Each row below holds a small network's activations on one input, seen along a few directions.
Each table varies a few parts of the input and shows all the possible inputs, shuffled.
Descriptions start from the smaller parts, as in this example, which fits no table here: one of 5 places around a ring, together with either a single point or one of 11 places around a ring or (one of 3 separate values, together with one of 4 places along a line).
Shared parts are said once, and a part with two or three values counts as separate values.
(in the rows, 128 means zero)

Rows:
row 1: [149 134 168 109 166 149 148 138 136 165 135 108 148 163 160 105 137]
row 2: [125  89 143 134 128 116 114 138  92 148 164 150  88 161 103 150 126]
row 3: [156 125 164 106 179 149 147 123 107 168 125  88 134 160 154 108 139]
row 4: [116 168 143 123 166 121 163 143  95 150 121  46 176 144 176 119 104]
row 5: [130 142 108 153  21 146 167  67 188  44  30 138 134  38  31 121 128]
row 6: [111 150 104 139 119  73 101 116 124 145 141 181 127 139 133 155 125]
row 7: [136  93 135 130 129 114  89 145 109 126 166 155  84 160 117 140 121]
row 8: [144  91 139 105 156 145 112 130 122 131 169 126  83 148 151 127 140]
row 9: [135  86 150 110 158 144 141 124 107 154 161 125  85 151 140 135 137]
row 10: [ 95 150 115 127 120  91 105 118 118 153 149 175 135 143 115 172 114]
row 11: [126  98 153 112 150 140 137 131 133 148 175 137  97 152 142 128 138]
row 12: [110 122  81 136  31 158 147  72 180  38  22 144 140  39  36  94 116]
row 13: [166 116 139 111 164 154 114 145 132 149 140 103 158 136 178 107 156]
row 14: [133 171 117 115 157 126 144 155 107 134 127  48 175 144 185 114 109]
row 15: [129 171 138 121 139 114 155 177 116 146 125  76 188 125 197 114 118]
row 16: [157 130 162 119 151 140 131 154 136 161 135 110 147 142 178 100 154]
row 17: [139  83 133 118 155 139 105 128 136 127 176 136  99 128 165 125 148]
row 18: [ 92 135 115 141 120 105 104 117  97 163 135 160 121 146 117 177 109]
row 19: [ 99 157  97 165  76 172 173  94 156  46  25 147 120  47  13 130 140]
row 20: [137  86 126 142 135 104  87 135 121 119 169 167  98 146 130 134 130]
row 21: [106 131  78 144  61 154 148  98 191  48   6 129 119  44  12 108 126]
row 22: [118 174 148 115 155 120 168 160 117 146 128  72 191 142 181 118 102]
row 23: [135 157 110 122 147 128 140 167 115 137 132  65 196 122 199 120 118]
row 24: [133 105 138 143 122  87 101 140 120 132 172 166  92 149 121 127 144]
row 25: [111 135  87 145 126  94  87 112 126 135 138 181 130 141 143 160 110]
row 26: [121 104 143 130 123 106 111 140 115 142 178 160  98 160 103 141 132]
row 27: [168 129 146 100 172 152 120 133 120 148 135  88 136 157 163 102 146]
row 28: [131  98 151 124 142 124 120 136 137 140 174 140  92 134 160 117 153]
row 29: [107 140 100 138 120 104  85 122 114 144 135 168 117 150 131 165 104]
row 30: [125 170 107 164  55 172 174  81 173  52  52 151 132  27   8 127 113]
Question: Describe the family of inputs behind these rows.
Answer: one of 5 places around a ring, together with either a single point or one of 5 places along a line
Question: Change only the place on the line of 5 in row 28. List by row number the other rows that result.
Answer: row 6, row 15, row 16, row 24
Question: Which other rows agree with row 27 in the place on the ring of 5? List them by row number.
Answer: row 7, row 8, row 14, row 21, row 29

Rows:
row 31: [121 162  89 154  65 132 154 101 157  67  61 144 152  66  50 134 126]
row 32: [161  90 138 117 136 160 120 112 159 114 125 137 135 109 156  94 149]
row 33: [108 162 145 136 154 117 146 109  96 178 141 137 137 165 133 151 112]
row 34: [ 83 151 104 151  92 150 171 113 152  84  30 135 126  79  46 128 111]
row 35: [133 169  86 150  50 137 125  81 161  74  55 144 148  61  71 136 106]
row 36: [124 162 124 136 149 121 128 168 114 140 144  95 170 128 176 135 121]
row 37: [124  86 135 123 122 132 129 119 120 116 165 143  69 128 113 134 134]
row 38: [151  94 159 106 125 164 151 129 149 127 141 113 113 121 124  98 143]
row 39: [111 161 131 138 133  87 117 140 126 154 154 157 140 140 150 150 126]
row 40: [147 128 150 112 140 126 149 145 127 129 127  68 142 139 157  96 124]
row 41: [134  87 104 128 137 128  84 109 146  97 152 161  91 131 134 128 136]
row 42: [152 110 165  99 147 184 153 125 147 141 119 104 106 136 106 110 158]
row 43: [161 104 155 124 134 164 138 134 157 117 136 134 122 110 130  95 159]
row 44: [148 148 155 103 164 153 152 136 116 139 109  68 137 155 137  98 135]
row 45: [128 111 124 145 118  97  84 146 115 137 161 182 100 150 109 142 132]
row 46: [117 149  96 118 138 124 110 155 117 144 131  98 177 127 203 134 124]
row 47: [117  97 137 131 109  98 104 135  99 141 163 167  96 162 111 152 118]
row 48: [126  99  92 131 123  93  58 131 133 137 155 177 108 157 125 141 120]
row 49: [130  95 145 126 146 150 138 107 116 142 141 131  68 128  97 146 148]
row 50: [108 148 100 114 130  84  95 130 135 156 141 157 145 139 171 151 121]
row 51: [101 149 140 130 129  90 137 128 112 157 159 141 139 159 150 155 104]
row 52: [119 150 132 124 148 121 145 157 103 144 149  81 168 146 172 140  95]
row 53: [121 106 149 136 136 119 112 118  88 163 140 157  98 164  96 163 131]
row 54: [151 119 120 121 136 124 126 137 135 129 108  91 160 122 191  92 146]
row 55: [ 87 147 101 145  67 131 155  97 149  74  62 129 145  65  49 124 110]
row 56: [131 167 136 117 179 142 153 141  84 156 131  84 166 153 150 135 100]
row 57: [155 135 144 129 144 124 138 153 136 124 121  87 149 123 162  93 147]
row 58: [135  99 128 139 131 133 111 128 133 104 161 161  78 121 115 129 148]
Question: Describe the family of inputs behind these rows.
Answer: one of 4 places along a line, together with either a single point or one of 6 places around a ring
Question: Changing only the place on the line of 4 turns row 53 into row 48. The same change can be made to row 44. Which row results?
Answer: row 54
Question: Which other rows agree with row 40 in the place on the line of 4? List them by row number.
Answer: row 37, row 38, row 47, row 51, row 52, row 55
Question: Which other rows agree with row 31 in the place on the line of 4? List them by row number.
Answer: row 36, row 39, row 43, row 45, row 57, row 58

Rows:
row 59: [151 102 158 116 136 146 130 119 139 143 142 140 109 138 128 114 150]
row 60: [151 117 129 110 152 153 130 127 135 124 121  92 135 128 159 103 138]
row 61: [101 130 104 134 121  92  94 116 119 148 147 176 120 145 134 164 114]
row 62: [133 111 108 140 115  98  76 130 132 126 153 180 111 137 129 140 134]
row 63: [112 113 133 134 132 121 124 128 102 134 163 145  95 144 111 156 117]
row 64: [130  82 138 130 122 118 113 138 127 116 162 147  81 137 115 124 138]
row 65: [110 149  93 153  51 154 159  84 173  52  31 144 131  45  24 122 121]
row 66: [127 137 152 126 152 134 140 124 116 156 137 136 116 149 119 138 135]
row 67: [125 177 135 127 133 111 157 152 116 141 116  77 187 132 165 119 108]
row 68: [129 144 131 119 151 137 138 143 108 144 111  86 152 145 144 123 119]
row 69: [139 147 128 120 143 143 147 148 142 124 125  87 170 108 181 106 134]
Question: Describe the family of inputs behind these rows.
Answer: either a single point or (one of 2 separate values, together with one of 5 places along a line)

Rows:
row 70: [147 107 123 128 102 158 125  93 161 106  99 153 121  94 102 115 146]
row 71: [123 145 107 150 116 106 111 132 140 112 139 160 138 108 137 137 129]
row 72: [144 116 122 128  98 116 107 132 166 109 118 151 130 114 123 103 144]
row 73: [140 117 126 117 169 118  87 156 103 166 182 131 128 169 186 143 133]
row 74: [113 143 135 116 166 107 115 126 104 182 151 139 138 178 162 149 115]
row 75: [141 100 146 112 146 141 131 122 128 129 170 120  97 138 147 123 135]
row 76: [146  84 136 119 152 110  98 156 112 139 170 115 112 161 178 110 138]
row 77: [128 145 163 133 137 117 147 129  94 162 135 126 118 162 100 144 124]
row 78: [107 142 103 145  86 124 133 117 126  90  92 134 131 106  65 140  98]
row 79: [ 88 152  93 143  90  97 127 118 128 117 113 145 145 104 122 158 104]
row 80: [146 182 138 111 152 161 185 152 134 126  80  26 211 106 184  86 123]
row 81: [122 122 107 135 109 158 136  98 147  89  69 134 101  93  61 124 137]
row 82: [118 109 164 126 140 152 162 133 121 136 146 130  95 132  99 131 138]
Question: Describe the family of inputs behind these rows.
Answer: either a single point or (one of 2 separate values, together with one of 6 places around a ring)
Question: Change only the choice among 2 separate values in row 78. List by row number the other rows that result.
Answer: row 77

Rows:
row 83: [122 110 128 135 121 124 112 111 130 125 131 164  94 134  90 139 132]
row 84: [132 104 118 135 113 123 105 120 137 111 136 162 100 126 106 130 131]
row 85: [134 109 144 123 119 144 143 123 138 116 129 128 108 122 104 118 139]
row 86: [150 123 157 101 190 106 102 154  99 196 199 114 134 194 222 132 138]
row 87: [104 131 113 137 107 116 121 117 121 123 125 151 115 123 102 151 114]
row 88: [125 151 124 127 124 135 148 122 130 125  89 108 154 118 117 120 120]
row 89: [130 146 117 128 115 135 137 127 139 111  92 103 161 109 130 113 120]
row 90: [133 109 121 134 119 125 101 115 140 123 133 170  99 129  98 134 139]
row 91: [134 110 145 127 123 145 142 116 140 124 121 136 109 121 103 122 141]
row 92: [142 105 139 126 116 144 133 125 148 109 128 133 113 110 116 108 140]
row 93: [126 152 123 125 121 135 148 131 130 119  95  99 152 117 118 120 116]
row 94: [113 156 112 143 109 109 134 134 128 117 114 121 149 113 123 139 112]
row 95: [103 132 113 138 113 117 119 109 125 128 123 160 118 123  99 152 117]
row 96: [140 103 140 126 119 141 138 125 139 108 132 125 109 113 110 110 143]
row 97: [114 156 108 141 107 109 130 130 133 114 112 132 158 112 131 137 112]
row 98: [131 149 118 127 118 138 137 123 138 121  88 111 159 113 126 116 129]
row 99: [130 100 124 137 113 122 112 122 125 112 134 153  93 128 102 130 134]
row 100: [139 127 129 124 126 158 144 123 146 104 107 105 135 101 129 105 134]
row 101: [139 125 130 124 129 155 149 124 139 104 111  99 130 103 121 107 136]
row 102: [135 131 135 124 135 158 155 116 138 119 100 109 129 112 116 117 135]
row 103: [142 130 131 124 129 160 143 119 146 117  99 113 132 106 124 110 143]
row 104: [138 109 153 110 196 109 108 179  88 182 202 100 130 190 214 129 134]
row 105: [130 145 119 129 118 134 142 130 134 112  96  95 153 109 122 116 120]
row 106: [123 107 129 133 114 124 116 119 124 119 134 155  92 134  95 137 131]
row 107: [135 131 134 120 131 157 155 124 137 111 109 102 128 112 117 114 132]
row 108: [144 109 142 126 119 146 130 121 149 123 121 141 111 114 111 114 148]
row 109: [114 160 110 139 110 112 129 125 132 124 110 140 156 114 127 139 122]
row 110: [114 126 102 138 105 115 112 116 133 114 126 158 124 116 113 147 116]
row 111: [146 123 164 110 194 112 113 155  84 199 203 111 135 199 209 137 128]
row 112: [138 112 149 103 192 105 104 167 101 187 201 105 132 193 230 123 133]
row 113: [106 163 118 141 115 110 139 125 123 129 111 136 151 119 118 140 112]
row 114: [107 163 117 141 111 110 139 133 123 125 115 126 148 119 117 141 108]
row 115: [112 123 108 140 105 114 116 119 123 116 124 148 115 118 108 147 118]
row 116: [140 120 161 108 191 115 113 171  83 190 204 103 132 196 204 136 127]
row 117: [114 130 104 136 111 118 108 111 135 125 124 166 122 118 107 149 125]
Question: Describe the family of inputs behind these rows.
Answer: one of 5 places around a ring, together with either a single point or one of 6 places around a ring
Question: Change only the place on the ring of 6 in row 103. List by row number the other rows that result.
Answer: row 90, row 98, row 108, row 109, row 117

Rows:
row 118: [123 152 120 123 125 129 155 143 133 112 109  80 166 107 155 110 117]
row 119: [131 106 131 112 190  83  69 165  85 196 206 136 120 206 215 146 133]
row 120: [119 184 128 126 134 119 151 128 110 150  92  87 184 138 147 133 101]
row 121: [144 123 142 116 144 167 162 134 145 116 103  78 143 105 148  95 142]
row 122: [133 105 151 114 192  90  88 169  88 187 223 135 109 208 210 142 131]
row 123: [152  86 170 103 187 115  99 144  96 196 231 139  99 198 207 139 146]
row 124: [136  88 129 127 100 147 122  95 159 100 108 166  83 108  71 113 148]
row 125: [158 108 128 124 128 162 131 115 155  99 104 115 122 103 124  94 148]
row 126: [135 142 107 135 110 126 125 126 148  96 111 120 145  97 132 115 129]
row 127: [130 102 124 139  86 129 119 112 151 101 111 169  95 106  72 125 141]
row 128: [108 134  96 148  83 111 107 103 156 107 103 191 126  98  86 148 126]
row 129: [130 152  90 134 106 125 111 121 152 105 101 134 163  97 137 127 121]
row 130: [112 106 123 144  97 127 124 112 119 109 126 164  79 123  54 153 120]
row 131: [132 162 156 121 150 149 171 142 113 148 110  78 164 136 130 117 124]
row 132: [ 89 138  96 154  92 107 112 103 120 116 114 190 113 113  72 172 108]
row 133: [146  95 166 110 187 103  90 168  91 195 231 138 106 203 206 138 135]
row 134: [140 154 160 112 167 172 176 131 123 151 104  79 143 132 134 114 141]
row 135: [136 133 135 120 130 149 156 148 135 113 109  78 160 108 147 101 130]
row 136: [113 124 112 147  85 112 118 108 153  99 113 175 106  99  81 137 133]
row 137: [119 162 103 123 117 126 138 136 136 120  96  90 180 108 161 120 110]
row 138: [151 120 121 130 113 144 126 131 146  97 108 115 137 103 124 104 140]
row 139: [118  92 129 129 112 146 126  94 129 109 123 161  67 124  53 143 128]
row 140: [121 176 143 126 144 125 172 136 110 145 108  79 171 136 139 124 108]
row 141: [ 95 128 112 154  95 109 124 108 119 108 127 173  91 116  64 163 113]
Question: Describe the family of inputs behind these rows.
Answer: one of 4 places along a line, together with either a single point or one of 5 places along a line
Question: Changing only the place on the line of 4 turns row 124 into row 128. The same change can be made to row 125. Which row results?
Answer: row 129
Question: Change only the place on the line of 4 in row 120. List by row number the other rows that result.
Answer: row 131, row 134, row 140
